Here are a small network's activations along a few directions, averaged over the inputs that share one value of a field.
Values that are neighbours, or in one group, have similar rows; names and order tell nothing.
(in the rows, 500 means zero)
Random noise pushes rows far along 5 fixed directions. That doesn't count. These rows show it; they differ only by the noise:
[569 525 829 798 720 597 483 183 679 538 408 490 147 502 498 347 518 734
 430]
[408 501 536 395 385 404 479 390 601 424 369 406 420 443 506 597 641 648
 525]
[556 493 391 426 401 439 517 533 446 504 512 472 492 378 425 546 622 495
 425]
[540 546 439 346 478 524 567 491 557 603 434 598 402 427 470 484 416 529
 449]
[712 558 482 470 602 468 629 480 607 617 424 496 320 315 349 402 534 564
 333]
[271 424 506 556 290 597 341 429 297 397 593 567 589 628 666 621 520 484
 609]
[612 545 547 486 572 494 566 407 623 582 414 511 302 389 418 434 516 605
 400]


Field Nop:
f6: [372 575 502 428 434 620 622 731 350 548 486 590 784 611 530 519 213 405
 467]
f1: [433 527 429 331 421 390 460 476 678 609 462 447 465 454 554 580 512 663
 525]
f10: [560 630 449 388 496 424 676 751 339 554 650 514 712 280 303 590 537 473
 349]
f7: [488 348 305 556 412 585 102 413 477 554 842 742 448 721 645 648 360 277
 592]
f9: [257 626 388 384 613 536 698 662 564 532 382 506 669 662 598 460 207 382
 740]
f8: [536 469 598 426 588 457 413 376 622 517 259 534 317 617 518 509 420 607
 544]
f3: [605 406 534 266 604 518 694 505 657 414  63 493 699 506 583 575 460 582
 477]
f4: [607 530 304  86 488 295 456 550 750 831 712 452 129 255 195 421 505 315
 487]
f11: [378 545 705 649 463 487 256 236 608 369 664 347 288 539 507 480 665 624
 655]
f5: [560 523 509 341 516 475 760 700 794 345 357 372 555 396 486 253 565 579
 486]
f2: [513 494 464 634 510 346 507 563 256 327 345 506 783 648 567 640 584 415
 570]
Nop is arranged as a tree with 3 forks.
Which values are neighbours of f8? Give them in the order they are listed.
> f1, f7, f3, f2
Which values are neighbours of f5? Give them in the order they are listed.
> f11
Which values are neighbours of f10? Give them in the order they are listed.
> f6

Field Doz:
j2: [314 618 641 638 683 668 762 527 581 488 322 352 535 543 617 314 322 525
 562]
j6: [595 473 678 708 621 486 310 210 741 456 547 590 162 632 606 421 484 590
 599]
j4: [591 442 490 604 515 544 571 535 330 496 408 642 745 588 664 548 326 464
 477]
j7: [590 550 561 426 476 205 584 498 601 421 327 225 517 268 253 644 813 712
 342]
j3: [441 448 246  70 261 474 331 499 698 568 628 651 366 490 590 582 465 402
 648]
j9: [885 581 370 272 706 555 727 645 573 796 354 734 470 321 301 371 240 527
 213]
j5: [455 497 448 454 547 651 631 669 350 413 296 637 894 734 773 495 122 319
 621]
j1: [282 672 477 177 428 403 507 449 727 626 475 551 254 478 370 565 487 609
 598]
j8: [707 663 477 269 628 218 913 744 647 557 221 185 542  83  96 453 736 593
 220]
j10: [379 379 351 410 294 480 390 547 462 409 633 330 483 444 503 523 687 442
 584]
Doz is arranged as a ring.
Which values are neighbours of j8? Give them in the order they are listed.
> j7, j1
Which values are neighbours of j6? Give them in the order they are listed.
> j3, j5

Field Sotez:
h2: [496 485 366 270 444 564 488 506 662 590 513 581 395 502 588 455 319 430
 584]
h6: [756 401 430 539 548 266 483 370 751 435 362 263 321 353 427 510 786 629
 447]
h10: [240 579 623 453 499 558 348 304 660 539 521 520 241 612 537 499 480 574
 641]
h3: [830 348 444 800 564 580 274 417 319 603 837 697 398 579 463 454 483 342
 430]
h9: [611 597 366 219 482 411 599 631 509 614 395 628 596 410 377 596 367 493
 382]
h4: [486 537 570 616 527 519 365 413 422 650 750 547 281 454 313 484 630 455
 424]
h7: [625 444 627 586 527 270 302 243 652 437 423 480 276 497 414 623 782 701
 467]
h5: [141 403 485 476 264 603 158 346 507 371 722 559 361 714 686 578 565 511
 770]
h8: [683 628 665 530 732 469 812 586 608 552 297 379 500 325 321 341 459 635
 320]
h1: [690 637 693 633 755 541 607 431 578 745 564 537 218 298 229 313 543 592
 242]
Sotez is arranged as a ring.
Which values are neighbours of h3? Give them in the order they are listed.
> h6, h7
Which values are neighbours of h8? Give them in the order they are listed.
> h9, h1
